A small network was shown many inputs. Here are its activations along a few directions, one row for each input.
Each table varies a few parts of the input and shows all the possible inputs, shuffled.
A made-up example of a description, with smaller parts first: one of 8 places around a ring, together with either a single point or one of 11 places around a ring or (one of 2 separate values, together with one of 6 places along a line).
Shared parts are said once, and a part with two or three values counts as separate values.

Rows:
row 1: 1.798	1.746	-4.840	-0.250	0.366	1.641	-2.144	1.071	3.396	0.507	-0.737	-1.239	-0.292
row 2: -0.355	0.931	-2.762	-0.028	1.225	0.674	-1.957	-2.092	5.019	2.082	-1.249	-0.456	0.433
row 3: -3.067	-2.217	1.272	1.873	-1.421	-0.386	1.494	3.898	-4.464	1.401	-0.808	0.623	0.405
row 4: -1.308	-1.722	5.377	3.870	1.173	-1.340	-1.756	-1.644	-0.590	1.139	-0.557	2.623	1.196
row 5: 5.571	-0.010	5.319	-5.076	-1.606	-6.700	1.507	0.185	-5.846	-5.901	-1.468	2.428	0.484
row 6: -2.023	-0.678	4.384	4.326	0.804	-0.936	0.960	0.017	-1.921	0.719	1.281	-0.915	-1.794
row 7: 0.270	0.553	-0.832	-1.217	0.468	2.237	-4.047	-2.126	5.780	0.464	0.353	0.555	-1.025
row 8: -1.408	-1.235	0.746	5.164	2.898	-2.477	0.256	1.747	-2.462	-0.101	0.337	0.971	0.942
row 9: -0.369	2.278	-2.484	-1.494	0.482	3.681	-0.573	-2.378	2.351	1.487	1.432	-2.862	-2.894
row 10: 0.901	1.471	-5.526	-1.791	-0.513	3.943	0.702	0.962	0.013	2.016	0.840	-2.020	-1.180
row 11: -1.576	-2.472	4.705	3.806	1.133	-3.382	-1.057	0.293	-0.009	2.284	-0.946	1.579	2.339
row 12: 4.716	2.217	-3.528	-9.547	-3.792	-2.692	2.541	-3.259	0.033	-4.978	0.849	0.596	-0.140
row 13: -0.040	0.158	-4.395	-2.711	-0.490	5.108	0.966	0.093	1.679	-0.616	-0.309	-2.283	0.392
row 14: -3.110	-1.019	2.565	3.076	-0.727	0.631	3.107	3.234	-2.979	-0.503	0.982	0.400	1.134
Question: What do these inputs look like to the network?
Answer: one of 2 separate values, together with either a single point or one of 6 places around a ring
Question: Changing only the choice among 2 separate values turns row 5 into row 12. The same change can be made to row 6. Which row results?
Answer: row 9
Question: Change only the place on the ring of 6 in row 10. List by row number the other rows that result.
Answer: row 1, row 2, row 7, row 9, row 13
Question: Change only the choice among 2 separate values in row 10. List by row number the other rows that result.
Answer: row 3

Rows:
row 15: -0.151	0.676	-4.045	3.026	0.284	5.011	0.095	1.357	2.036	0.981	2.979	-3.197	-3.185
row 16: -0.609	-0.477	7.438	-1.981	-1.213	-0.028	1.931	0.936	-0.971	-2.573	-0.676	-0.197	-0.741
row 17: 4.134	2.360	-2.024	-4.312	-1.184	-1.225	3.909	0.247	-3.716	-3.117	1.355	-0.373	-2.733
row 18: -2.985	-2.102	4.792	2.949	0.244	5.295	-0.939	1.540	2.470	-0.595	-1.111	0.569	-2.327
row 19: 2.569	3.645	-0.721	-5.776	0.252	1.387	-0.281	-5.191	2.855	-0.794	1.276	-0.712	-0.577
row 20: 2.862	-1.057	7.404	-3.756	-2.928	-1.916	2.196	2.136	-2.407	-4.602	-0.344	1.921	-1.022
row 21: 1.306	-3.098	2.838	-3.332	-4.164	-3.171	3.186	1.956	-4.331	-2.884	-0.357	2.331	1.227
row 22: -3.921	-2.283	1.544	2.352	-2.681	1.580	0.016	1.513	-1.121	2.844	-0.313	-0.751	0.556
row 23: -3.616	-3.585	0.433	3.953	-1.150	4.231	0.871	2.460	1.603	1.930	0.117	0.724	1.174
row 24: -3.146	-1.552	5.338	7.719	3.891	-4.996	-3.251	-0.408	-1.088	3.926	0.065	2.300	0.393
row 25: 3.129	-1.700	6.542	4.988	1.952	-8.292	0.511	-1.593	-5.052	-3.273	-0.189	4.183	2.076
row 26: -0.946	0.788	-2.923	-0.767	1.365	-1.555	3.124	3.306	-4.847	0.153	-0.885	-1.038	3.138
row 27: 0.163	0.974	-6.280	-1.745	-0.344	0.757	-3.845	-2.310	5.473	3.033	-2.437	-1.609	0.458
row 28: 0.754	2.932	-2.211	-2.064	0.090	0.070	3.812	-0.669	-1.856	-0.933	1.514	-2.939	-2.496
row 29: -0.300	-0.813	6.595	5.809	3.917	-7.603	0.025	-1.576	-2.528	0.221	-0.720	2.303	2.421
row 30: 1.348	2.977	-5.605	-5.173	0.092	-1.468	-1.431	-3.647	4.018	-1.096	-1.231	-0.732	3.492
row 31: 1.580	-0.796	-2.574	-0.640	1.299	5.753	-2.598	-2.826	5.893	1.612	1.148	-1.475	-2.504
row 32: -3.266	-0.748	5.817	1.318	-0.880	2.770	-1.678	0.968	-0.131	0.159	-1.003	-1.227	-2.454
row 33: 1.980	-1.010	-3.158	-2.846	0.006	-3.254	3.024	3.647	-7.230	-2.973	-0.984	1.250	1.754
row 34: 5.122	3.658	-0.842	-7.295	-1.614	-0.242	-0.329	-4.591	1.498	-3.297	1.676	1.977	-1.137
row 35: -0.718	2.044	-3.363	1.577	-0.959	2.631	-0.365	0.280	-0.538	1.988	2.494	-4.230	-3.753
row 36: -3.530	-2.661	4.681	9.341	4.903	-3.114	-2.838	0.559	1.647	3.046	1.126	3.630	0.541
row 37: -2.509	0.906	-3.529	3.018	0.318	1.507	-0.399	3.905	-2.923	3.443	-0.725	-1.507	1.421
row 38: -2.017	-0.396	-4.335	4.434	1.846	4.222	0.034	4.985	-0.264	2.611	-0.310	-0.164	2.119
row 39: 0.990	1.326	-1.847	-2.324	0.327	3.338	-3.247	-4.339	3.615	2.495	1.232	-2.196	-3.139
row 40: 3.376	2.768	-5.643	-7.109	-2.056	-3.407	-1.732	-2.841	2.743	-4.335	-0.553	1.910	1.775
row 41: 0.679	-0.870	-6.964	-0.224	0.866	3.114	-3.044	-0.807	7.643	2.443	-2.496	-0.870	1.711
row 42: -2.278	-1.908	2.642	-1.138	-2.481	-1.394	3.244	1.002	-2.492	-0.413	-0.648	0.119	1.812
Question: Changing only one part turns row 38 into row 33. The same change can be made to row 18. Which row results?
Answer: row 20
Question: What do these inputs look like to the network?
Answer: one of 4 places along a line, together with either a single point or one of 6 places along a line
Question: List by row number the other rows that have the place on the line of 4 in common with row 29.
Answer: row 16, row 19, row 26, row 28, row 30, row 42

Rows:
row 43: -2.373	0.067	0.585	3.291	0.856	1.164	0.384	2.047	-1.702	1.654	0.321	-1.652	-1.197
row 44: 0.593	-0.959	3.493	-1.103	-0.342	-1.754	0.717	0.875	-1.019	-2.525	-1.129	2.488	1.693
row 45: 1.961	2.103	-6.246	-7.434	-2.446	3.434	-0.144	-1.795	3.872	-1.473	-0.991	-1.373	0.101
row 46: 1.530	-0.124	4.963	0.863	1.762	-2.503	-0.831	-2.461	-0.080	-0.634	0.745	1.628	-0.965
row 47: 1.013	-1.728	4.086	0.281	0.248	-2.684	-1.167	-1.207	1.157	-1.209	-0.924	2.566	0.928
row 48: -0.726	-0.548	-3.735	1.292	-0.426	2.551	1.737	3.179	-2.091	0.734	0.831	-1.186	-0.152
row 49: 2.663	4.040	-5.402	-5.753	-0.971	2.944	0.267	-2.455	2.556	-0.712	1.312	-3.141	-2.373
row 50: 3.118	2.704	-6.905	-7.072	-3.397	3.221	1.803	-0.743	0.421	-1.513	0.417	-2.651	-1.109
row 51: -0.303	0.422	-1.603	3.897	2.420	1.869	-2.216	-1.313	2.427	2.588	1.147	-0.639	-1.424
row 52: -0.955	-1.643	2.888	0.221	-2.681	0.580	2.793	3.108	-4.046	-1.293	0.342	-0.014	-0.661
row 53: -0.817	-1.052	-2.491	2.974	1.219	1.569	-2.467	-0.029	3.700	2.039	-0.327	0.293	0.496
row 54: -1.053	-0.753	-3.339	1.379	0.775	2.586	-0.147	1.642	1.457	1.084	-0.811	-0.214	1.603
row 55: 0.294	-0.020	-0.737	-0.906	0.550	-3.991	0.701	-0.108	-1.511	-1.133	-1.354	1.995	3.421
row 56: -1.169	-0.531	4.556	1.327	-0.149	0.036	1.649	0.689	-1.975	-0.604	1.253	-0.730	-1.692
row 57: 2.119	3.697	-4.143	-4.929	-0.277	3.217	-2.490	-4.354	4.979	-0.057	1.485	-1.506	-2.226
row 58: -2.277	-0.446	1.400	3.562	1.630	0.886	-1.882	-0.168	0.771	3.161	0.237	-0.731	-0.732
row 59: 1.450	0.358	4.197	0.546	0.921	-2.308	1.085	0.028	-2.584	-2.100	0.788	0.682	-1.478
row 60: -1.785	-1.959	3.614	-0.229	-1.567	0.459	1.249	1.656	-0.475	-0.785	-1.150	0.875	1.444
row 61: 1.343	1.581	0.366	0.871	1.735	-4.392	1.037	-0.891	-3.034	-0.635	0.599	0.085	0.220
row 62: 1.412	1.149	1.391	1.290	2.308	-4.645	-1.487	-3.131	-0.322	0.586	0.638	0.895	0.815
row 63: 0.997	0.159	-1.032	-0.936	-0.148	-4.276	2.586	1.349	-5.093	-0.928	0.036	0.823	1.359
row 64: -1.261	-0.837	5.109	1.924	0.455	0.195	-0.365	-1.653	0.580	0.488	0.802	0.715	-1.555
row 65: 2.077	1.423	-5.483	-5.680	-1.742	2.842	-2.782	-3.419	5.938	-0.792	-0.439	-0.892	-0.861
row 66: -0.479	0.606	-2.141	3.158	1.729	1.900	0.534	0.958	-0.013	1.750	1.389	-1.990	-1.684
row 67: -2.366	-1.362	-0.726	1.470	-0.980	1.444	1.555	4.169	-3.707	1.285	-0.199	-1.437	0.356
row 68: 1.391	-0.734	2.808	-0.849	-1.237	-1.939	2.514	2.279	-4.617	-2.729	0.276	1.438	-0.377
row 69: -1.602	-2.253	4.281	1.199	-0.983	-0.112	-0.764	-0.259	1.835	0.125	-0.997	1.574	0.322
row 70: -2.671	-1.680	0.448	3.083	0.168	0.777	-2.104	1.147	1.996	2.441	-1.495	0.233	0.942
row 71: -2.998	-1.214	-0.205	1.465	-0.228	1.692	-0.059	2.841	-0.242	1.429	-1.780	-0.015	2.072
row 72: 0.873	-0.468	0.003	0.799	0.799	-4.764	-1.705	-1.981	0.822	-0.242	-1.021	1.880	2.713
Question: Changing only one part turns row 61 into row 63. The same change can be made to row 56. Which row results?
Answer: row 52
Question: What do these inputs look like to the network?
Answer: one of 5 places around a ring, together with either a single point or one of 5 places along a line
